These are the activations of a small neural network, seen along a few directions. Each row is one input.
Each table varies a few parts of the input and shows all the possible inputs, shuffled.
Descriptions start from the smaller parts, as in this example, which fits no table here: line(4) and (point or line(11) or (values(2) and ring(8))).
Shared parts are said once, and a part with two or three values counts as separate values.
In the rows, 128 means zero.

Other details of the inputs shift rows strongly along three fixed directions, in all tables alike. That doesn't count.

A family of inputs:
R1: [110 125 123 147 119 170 179 151 162 151 137]
R2: [123 132 141 118 100  82  92  97  81 103 127]
R3: [ 97  61 116 158  80 134 117 147  90 117 145]
R4: [146 167 137  84 176 105 124 142 149 139 112]
R5: [ 87  44 113 192  35 132 161 122 104 132 126]
R6: [163 172 112 150 181 115 109  79 187 114  92]
R7: [127 120 135 110 121 110  87 134  99 109 140]
R8: [131 186 128  88 173 145 151 198 154 162 129]
R9: [158 116 107 145 142 101  73  68 117  95 106]
R10: [158 170 127 139 152  82  95  40 143 100  99]
R11: [143 127  96 188 132 179 157  98 170 132 119]
R12: [156 155 140  91 184 122 131 134 154 131 118]
R13: [133 101  88 179 127 187 168 141 178 155 128]
R14: [ 96  93 118 172  69 130 127 123 104 115 126]
R15: [166 145 108 157 127 104  80  36 122  98 108]
R16: [104 145 173  72 138 124 126 181  99 160 154]
R17: [147 190 130  83 163 157 166 179 129 167 140]
R18: [111 135 169  84 128 131 131 179 102 158 148]
R19: [146 126 109 153 137 103  65  64 126  91 118]
R20: [167 179 122 117 168 132 127  83 153 133 125]
R21: [154 186 118 127 165 150 128 120 147 129 123]
R22: [ 72  50 121 195  47 137 153 130 104 115 131]
R23: [117  71 131 135 108  94  97  93 113 103 126]
R24: [149 149 120  87 155 150 143 187 135 164 130]
R25: [147 109  98 185 135 163 154 109 192 135 106]
R26: [ 88  97 180  70 114  95 111 174  77 106 168]
R27: [106 140 144 120 113 107 108 129  91 105 134]
R28: [104 115 147  76 119  84  96 162  77 122 138]
R29: [114 149 142  77 121 130 141 175  90 153 159]
R30: [112  93 101 212  87 130 127  65 148 106 104]
R31: [125 165 162  85 163 150 152 188 126 171 140]
R32: [185 165 111 120 193 119  94  68 169 117 106]
R33: [103  74 114 164 102 153 157 147 149 139 135]
R34: [132 135 148 117 122 106  83  79 106  89 143]
R35: [118  70 119 143 103 145 156 152 140 144 126]
R36: [108 122 143 112 122 104 105 154  96 111 134]
R37: [118 128 110 174 109 172 185 149 170 152 113]
R38: [138 106  80 160 128 175 162 158 158 168 116]
R39: [124 107  98 186 125 168 178 152 177 149 105]
R40: [114 189 140  87 148 145 155 189 132 155 140]
R41: [118 106 145 106 127  89 108 133 103 111 121]
R42: [ 99  60 110 153  74 134 142 169 105 143 121]
R43: [108 110 123 147  94 116  90  93  93 100 141]
R44: [131 121 128 116 135  95  97 124 104 111 113]
R45: [ 92  72 153  98  86  94 120 170  83 123 138]
R46: [133 144 143 112 144 102 109 128 137 113 119]
R47: [117 125 127 146 115 172 180 154 162 149 134]
R48: [118 118 159 100 107 104 127 120 102 118 147]
R49: [133  95 141 107 129  96  84 102  93  97 138]
R50: [180 193 116 123 186 158 156 104 173 147 118]
R51: [130 164 150  92 149 119 103 109 119 110 150]
R52: [ 95  78 156  97  91 117 111 166  81 116 169]
R53: [131 155 148  74 167 152 150 195 134 148 157]
R54: [110 110 123 148  87  93 104  89  89 109 125]
R55: [170 198 124 126 171  97 101  67 135 108  99]
R56: [126 124 157  53 140 123 126 187 101 143 157]
R57: [117 170 163  78 155 149 167 183 138 144 152]
R58: [145 120  93 190 123 162 172  85 182 147 108]
R59: [168 191 136 123 172  92 110  62 146 105  99]
R60: [141 144  88 175 124 196 174 145 171 161 119]
R61: [130 112  84 189 115 174 168 156 172 156 104]
R62: [130 122 147 104 110 111 112 107  94 116 150]
R63: [147 126 133 148 130  95 101  42 125  90 116]
Description of these inputs: values(3) and (point or (line(4) and ring(5))).
- Changing only the values(3) part turns R47 into R57. The same change can be made to R52. Which row results? => R53
- Change only the values(3) part in R20. List by row number the other rows that result. => R50, R62
- Change only the line(4) part in R51. List by row number the other rows that result. => R13, R20, R32
- Start at R3 and move only the ring(5) part, one step at a time. The first step leads to R53. Which rows follow, in order? => R26, R39, R36
